These are the activations of a small neural network, seen along a few directions. Each row is one input.
In each table, some parts of the input vary, and every possible input appears once, in random order.
A made-up example of a description, with smaller parts first: one of 4 places along a line, together with either a single point or one of 9 places along a line or (one of 3 separate values, together with one of 8 places around a ring).
Shared parts are said once, and a part with two or three values counts as separate values.

Other details of the inputs vary at random and push rows far along two fixed directions, the same in every table; ignore that.

Rows:
x1: [ 25 -14 -14  17  45 -19  26 -10 -38  13  -8  10  19  10 -20  16]
x2: [-49  21 -15  -7 -32  55 -51  16   4 -12  27 -19 -39 -22  22 -40]
x3: [ 16 -34   5   3  14 -39  22  -7 -43 -30  -7  20  16 -29   1   3]
x4: [ 35  -8  -5  10  53 -21  29 -10 -40   8  -8  -4  14   1 -10  13]
x5: [ -4  58  -2  -9   4  24  -1 -12  62  45 -23 -17  25  47 -37  14]
x6: [ 35 -17  -1  -8  37 -47  31 -13 -40   1  -1  -9  -1  -2   3   7]
x7: [ 18 -21   5  27  30 -63  30   0 -33   0  -3   6 -10   6  15   5]
x8: [-40   0  28  12  -3  58 -37  41 -25 -32  19 -26 -51 -49  92 -51]
x9: [ 14 -22  11   3 -25  -5 -11   3   4  -6   1  26   5   5  -9  13]
x10: [-20 -10  33   6  -2  46 -54  43 -17 -25  22 -29 -69 -49  81 -59]
x11: [ 14  -9  11  38  66 -20  30   7 -44  12 -21   1   6  11  -7  16]
x12: [ 27 -54  13  22  -5 -27   9   6 -39 -15  -3  37   1  -9  -4  22]
x13: [-17  24 -41 -18 -39   8  -8 -26  55  44   3  14  17  46 -40   1]
x14: [-35   3  30   6  -1  57 -36  41 -23 -33  16 -30 -52 -52  95 -51]
x15: [-18  12 -10  12 -10 -19  -4   3  24  21   2   0 -14  22  11 -15]
x16: [  5  38   7 -45 -62  23  -2 -20  73   6 -15   0  42  27 -23  34]
x17: [ -3  36  13   3  32  19   0   5  17  27 -19 -32   0  21  -4  -3]
x18: [  2   2 -25  11  17   9   7 -11  -4  29  -6   7  15  19 -24   5]
x19: [-18   2  -8 -12 -28   4 -12  -8  17  -9   1  13  15  -8  -7 -16]
x20: [-14  15  -5 -18 -39  25  -9  -2  67   3   4  11  24  16 -42  19]
x21: [ 28 -33  20   6  25 -25  29   6 -22 -32   0   8   8 -23 -11  29]
x22: [-57  -1   1  39  15  18 -38  41 -20   3  26 -25 -75 -19  82 -76]
x23: [-61  28  -1  36  23  66 -38  31   7  31   2 -27 -40   6  33 -49]
x24: [-14   7 -24  -4  -2   2  -8  -8   8  21  12   1  -8  17  -1 -20]
x25: [ 16  28 -23 -33 -15 -16  10 -30  43  31  -3  -1  22  34 -33  12]
x26: [ 22 -37  19  14  26 -23  27   8 -29 -33   4  11   6 -23  -9  25]
x27: [ 14  10  -8 -24 -16  -7   2 -15  -4 -17   3  -5   6  -9 -23  22]
x28: [ 39  -9  -1   8  59 -22  30  -6 -46   4 -10 -10   8  -8   0   9]
x29: [-27   4 -19  21 -19 -15  -4   1  24  28   3  10 -13  28   2 -12]
x30: [ 17  -1  23 -22 -27   8 -21   3  24  -7  -1  -8  -8  -4   7   3]
x31: [  3   1 -14 -12 -18  -3  -1  -9 -12 -15   6   6   5  -7 -23  17]
x32: [  6 -44  -3  14   6 -35  21  -6 -48 -24  -5  30  15 -26  -3   3]
x33: [-57   2  -3   9 -29  64 -41  30  35  -5  24  -6 -29 -17  16 -34]
x34: [-42  10  11  24  20  14 -34  39 -15   0  22 -41 -77 -28  89 -75]
x35: [-21  45 -10   8   2  28  -6  -7  51  46 -18  -2  23  52 -40  10]
x36: [ -6 -16   2   8 -30   9   8   1  -3  -9  -5  29  20   2   2  23]
x37: [ 31 -19   6 -12  16 -32  21  -9 -54 -35   1  -9  -3 -28  -7  27]
x38: [ -2  40 -27 -18  -6  28  -8 -17  48  40  -7  -6  26  35 -35   2]
x39: [  7  14   0 -26 -63  16 -24 -11  68  15  -5  21  22  29 -34  19]
x40: [ 43 -36  24   4   0 -33  12  -2 -25 -20  -5  22   6  -8  -5  28]
x41: [-15   1   7   0 -32  25  -7   6  11 -11   0  16  12   0  14   7]
x42: [ -7  29  -4 -28 -64  27  -5 -14  67   9 -11  20  42  29 -25  31]
x43: [ 27 -13   8  10  23 -66  34  -6 -19   4  -9  -4  -1  11   5  14]
x44: [ -8  12 -23 -11  -4   0  -6 -10  15  23   8  -2  -5  17  -3 -16]
x45: [ -1  34  -5 -52 -50   3  -8 -29  68   3 -11  -6  36  11 -33   5]
x46: [ 27 -25  11  -9  15 -42  26 -13 -34 -31 -10   9  17 -30   1   7]
x47: [ 27 -22  -7   6  38 -44  28 -11 -46   1   4   3  -5  -3   5   2]
x48: [ 20  -4  17  34  68 -21  31   4 -43  10 -20  -6   5   9  -5  16]
x49: [ 12 -43  11  21  19 -21  25  10 -29 -29   5  25  11 -15 -18  27]
x50: [ -5  15 -10 -19 -23  13 -15  -7   2 -15  11  -9  -7 -10 -11   4]
x51: [  9 -36 -13  15   4 -24  16  -4 -63 -25   6  21  -1 -21 -17  23]
x52: [ 29 -33  24  -1  25 -26  30   5 -22 -33  -1   0   8 -22 -11  30]
x53: [-23  41  -4 -16  18  59 -36  15  18  21   9 -54 -32  -9  37 -52]
x54: [ -6  33 -13 -42 -55   5 -10 -30  70   6  -8   8  41  16 -40   5]
Each input here is: one of 6 places along a line, together with either one of 4 places along a line or one of 5 separate values.
Q: The inputs of x48 and x17 match in every part but the place on the line of 6. If x40 is changed in the same way as x48 into x17, which row does it become?
A: x30
Q: The inputs of x3 and x54 match in every part but the place on the line of 6. If x38 is changed in the same way as x3 into x54, which row does it become?
A: x4
Q: Change only the place on the line of 4 in x5. List by row number the other rows that result.
A: x25, x28, x34
Q: Start at x33 and move only the place on the line of 6, one step at a time. The first step leads to x49. Which rows follow, in order?
A: x20, x26, x21, x52
Q: List by row number the other rows that have the place on the line of 6 in common with x22.
A: x1, x2, x9, x19, x24, x35, x41, x49

Rows:
x55: [ 37 -19  -9   8  30 -44  30 -15 -22   6  -6  14  17  11 -35  27]
x56: [-17 -40  19  11 -31   9 -24  27 -17 -35  19  13 -36 -36  41 -18]
x57: [-20 -21   7  -4 -29  23 -23  16 -21 -45  18   6 -18 -49  34 -22]
x58: [ 30 -33 -11  20  23 -56  38 -13 -43  10  -8  25  12  16 -11  24]
x59: [-19 -27  -7  32  33  -1 -10  22 -40   4  18  -5 -42 -16  32 -39]
x60: [ 58 -19   6   6  47 -49  57 -21 -41  -3 -23  10  39  11 -50  65]
x61: [-19 -12  12  37  40  17 -10  27 -42   0   2  -6 -29 -15  43 -32]
x62: [ 50 -23  -2  10  32 -79  54 -27 -36   0 -24  22  37  14 -40  46]
x63: [-29 -13  -5  36  24  16 -11  24 -30   8  11  -6 -35  -5  24 -24]
x64: [ -6  -5  -1  17  21 -23   3   3 -27   1  -1  -3 -15  -4  16 -18]
x65: [  8   6  10  -3  32 -10   6   1 -24  -6  -6 -27 -12 -18  19 -15]
x66: [  7  49 -19 -41 -36  11  -4 -31  68  37  -9  -6  31  46 -39  17]
x67: [-20 -35  29  13 -17  20 -35  38 -33 -48  26  -1 -53 -53  63 -34]
x68: [-22 -27  19  -5 -10  30 -25  25 -45 -57  22  -8 -33 -67  59 -35]
x69: [-20  53  -9 -27 -26  30 -11 -12  77  30  -4 -16  19  35 -18  -3]
x70: [-33 -33   0   6 -36  19 -22  18 -21 -37  21  19 -21 -41  35 -25]
x71: [  9  -7   2   2  35  -5   3   4 -25  -1   6 -14 -16 -10   7 -12]
x72: [-26  35  16 -48 -76  68 -58  12  80 -16  15 -24 -14 -16  15 -21]
x73: [-32  50 -23 -20 -43  39 -38  -6  65  38   8 -12  -9  34   0 -26]
x74: [ 60 -16  -3 -10  37 -54  48 -29 -20   3 -17  10  39  14 -54  50]
x75: [-16  61 -13 -40 -32  49 -34 -10  68  31   2 -35  -3  21   1 -21]
x76: [-22  39 -27 -18 -34  25 -27 -12  70  37   7  -1   6  39 -35 -11]
x77: [ 27  -2  15   6  41  -5  23  -3 -23   2 -20  -5  19  -1  -6  17]
x78: [  8  -3  -3   9  21  -9   1   4 -29   4   4 -10 -19  -6  24 -13]
x79: [-34  56 -11 -21 -25  61 -34   0  65  30   3 -27  -4  27 -16 -13]
x80: [ -1 -17  -2  30  21 -11  15   3 -17  17 -12  19  11  16  -6   7]
x81: [ 13   7   9   3  23   2  14  -6  -3  11 -17   0  21  13 -12  14]
x82: [ 30 -19   3  20  39 -48  44  -6 -31  -2 -12  13  19   6 -10  28]
x83: [ 49 -24   4 -35 -31 -37  38 -33  -3 -38 -14  34  63 -11 -53  66]
x84: [ 60 -42  25 -20 -20 -55  39 -20 -15 -40 -13  36  43  -6 -40  70]
x85: [  1   3   8   1  28 -13   5   1 -26  -4  -4 -19 -13 -12  20 -17]
x86: [-49  44 -24 -11 -44  29 -35  -5  70  40   3 -11  -7  32  -5 -34]
x87: [ 30 -21  -1  24  40 -34  34  -5 -43  -1 -11  12  13   6 -27  36]
x88: [ 10  25 -29 -14 -40 -32  34 -40  81  47 -22  36  69  75 -82  55]
x89: [ -6   0  18  12  47  11   3  22 -32 -12   4 -33 -29 -29  50 -29]
x90: [-29 -16   2  -5 -42  25 -27  13  -7 -38  20  13 -15 -37  28 -22]
x91: [ -4  44 -14 -14 -28  24  -7 -19  72  41 -19   7  40  48 -47  19]
x92: [-32  -7   9  34  37  13 -12  32 -35  -7  15 -18 -47 -23  63 -48]
x93: [-29  45 -21  -7 -33  37 -24  -7  65  36   1  -2   8  43 -36   3]
x94: [  1 -36  29   6 -14   6 -20  28 -31 -48  17   2 -34 -50  45 -13]
Q: What do these inputs look like to the network?
A: one of 5 places along a line, together with either one of 2 separate values or one of 6 places around a ring
Q: The inputs of x72 and x84 match in every part but the place on the line of 5. If x60 is changed in the same way as x72 into x84, which row does it become?
A: x79
Q: The inputs of x78 and x73 match in every part but the place on the line of 5. If x94 is changed in the same way as x78 into x73, which row does it become?
A: x67
Q: Change only the choice among 2 separate values in x90. List by row number the other rows that result.
A: x67

Rows:
x95: [  5 -15   6  17  19 -23   9   5 -18  -5   1   0 -13  -6   2   0]
x96: [ 15   4  -8  11  22 -23  33 -14  -9  13 -14  14  29  24 -27  31]
x97: [-18  18 -12   7   5  19  -6   3  13  15   2  -7  -2  14  -1  -7]
x98: [  0  29   5 -25 -12  36 -18  -2  47  14  -2 -19   6  11 -10  -3]
x99: [ -9  -2  -7  16  17   7   0  10 -14   5   6  -5 -12  -2   5  -7]
x100: [ -7   3  -1   3  -6  16 -14   3  20  14   3   1  -7   8  -1 -11]
x101: [-22  33  -6  -5 -16  15 -14  -1  48  22  -3 -12   1  24  -6 -10]
x102: [ 15   7   0   4   9 -12  20 -12  12  20 -16  14  28  27 -18  20]
x103: [ 10  -2  -3 -13 -15 -12   9 -16   3 -12 -10  17  31  -5 -26  16]
x104: [ 14  15  -6   0   6 -17  17 -16   0  20 -15   6  19  26 -13  18]
x105: [ -8  11  -1   4   1  18 -10   5  19  18  -3  -3   1  14   6 -11]
x106: [ 22 -31  18  11  11 -13  12   4 -35 -26  -8  21  12 -22   1  16]
x107: [ -5 -16   6  26  54 -14  14  13 -61  -8   0 -11 -21 -25  45 -30]
x108: [-12 -17   0  20  37  -1  -4  18 -46  -7   9 -16 -33 -30  41 -39]
x109: [-14   2  -8 -17 -22   7  -6  -4  17  -2   5  -1   0  -6   5 -11]
x110: [ -4   8 -15   2  -6   3   1  -8  19  14   2   6   8  18 -27  12]
x111: [-28 -18  19  14   3  37 -27  30 -22 -17  12 -13 -37 -34  54 -39]
x112: [-16  28  -9  -3 -10  23 -20   0  20  22  -1 -14  -9  16  11 -17]
x113: [-29  26   5   9   8  19 -13  13  15  12   1 -20 -20   4  27 -29]
x114: [ -3  14 -11 -25 -34   3  -9 -12  33  -5   8   5  13   1  -6  -5]
x115: [ 10  31   0 -27 -10  19 -10 -10  27  13  -4 -21   5  12 -12   7]
x116: [ 40 -24  -2  -9  -9 -48  37 -23 -19  -5 -14  27  31  12 -30  51]
x117: [ 25  -1  -3 -16 -24 -21   8 -15   4  -8   1  15  17   7 -12  24]
x118: [-26  10   1   1 -15  39 -25  13   5 -15   8  -4 -11 -19  12 -16]
x119: [-11  14 -16 -15 -17   6 -14 -10  29  14   5   0   4  13 -21 -10]
x120: [  7  14 -12  -5 -11  -3  -1 -10  15  21  -6   0   8  22 -16   9]
x121: [-11  16  -7 -11 -27  24 -25  -1  47  20   4   4   2  21 -18  -7]
x122: [ -3 -26  13   7   3   6  -4  17 -21 -15   7   2 -19 -22  32 -11]
x123: [-14  15   3 -13 -33  11 -19   5  35 -11  13  -5  -9  -4  11 -11]
x124: [ -6  13  -4 -17 -38  14 -11 -10  26   7  -4   2  11  14 -12  10]
x125: [  8  -9   3  -8 -19 -24  17  -8  14  -6  -5  12  14   7 -18  26]
x126: [-21  17 -14  -8 -11  18 -19  -3  26  15   7 -10 -10   4   0 -27]
x127: [ 21   2   2 -16  22 -11  16 -11  -8  -3  -6 -13  12  -6 -12   8]
x128: [-19   0   6  17  16   6 -12  21 -10  -1   7 -18 -32 -13  29 -29]
x129: [  6 -34  14  32  44  -7   4  24 -55 -10   5  -3 -28 -26  39 -20]
x130: [ 13 -16   0   8  13 -17   0   2 -32  -2   3   4 -14  -3   2   1]
x131: [-30  -4  -1   4  -8  31 -18  21  -6 -12  17 -11 -31 -21  33 -24]
x132: [ 32 -38  19  22  71 -26  33  13 -84 -30   1 -10 -14 -36  18  13]
x133: [ 27 -26  -1   4   1 -35  41 -18 -19 -10 -13  29  39  11 -43  53]
x134: [ -4 -13  12   3  -5  15 -18  18  -9 -21  16  -1 -22 -26  40 -23]
x135: [ 26 -15   7  -1  -4 -21  13 -10 -29 -18 -12  19  19  -8 -13  27]
x136: [-22 -12  22  16   9  17 -22  28 -31 -34   8 -12 -34 -43  45 -31]
x137: [ 34 -22   2   6  12 -56  33 -15 -12  -2 -11  23  24  17 -45  41]
x138: [ -8  -5  10  -2 -16  -3   2   1  10  -9  -3   1   4  -2  -4   7]
x139: [-14  14 -15  -4 -15  17 -14  -2  28  14   8   3   1  18 -26   2]
x140: [ 14 -17  -4  14  37 -32  25  -5 -38  -1  -8   4   7  -4   4   0]
x141: [ -4  19 -12  -9 -20   9 -14 -10  26  21   0  -3  -2  20 -14  -1]
x142: [ 26 -34   3   1  10 -44  38 -17 -35 -16 -12  22  30  -7 -21  30]
x143: [ -6  14 -10 -14 -32  14  -8  -5  32  -5  12   7   9   6 -11   7]
x144: [  0  22  10 -15   4  13  -7   3  24   0  -1 -26  -6  -1  -2  -3]
Q: The inputs of x143 and x123 match in every part but one. If x139 is changed in the same way as x143 into x123, which row does it become?
A: x137
Q: The inputs of x96 and x107 match in every part but one. If x133 is changed in the same way as x96 into x107, which row does it become?
A: x142
Q: What do these inputs look like to the network?
A: one of 5 separate values, together with either a single point or one of 4 places along a line or one of 5 places along a line
Q: List by row number the other rows that have the choice among 5 separate values in common with x117.
A: x104, x112, x115, x116, x120, x124, x130, x135, x141
Q: List by row number the other rows that have the choice among 5 separate values in common with x98.
A: x100, x102, x105, x106, x111, x121, x122, x129, x134
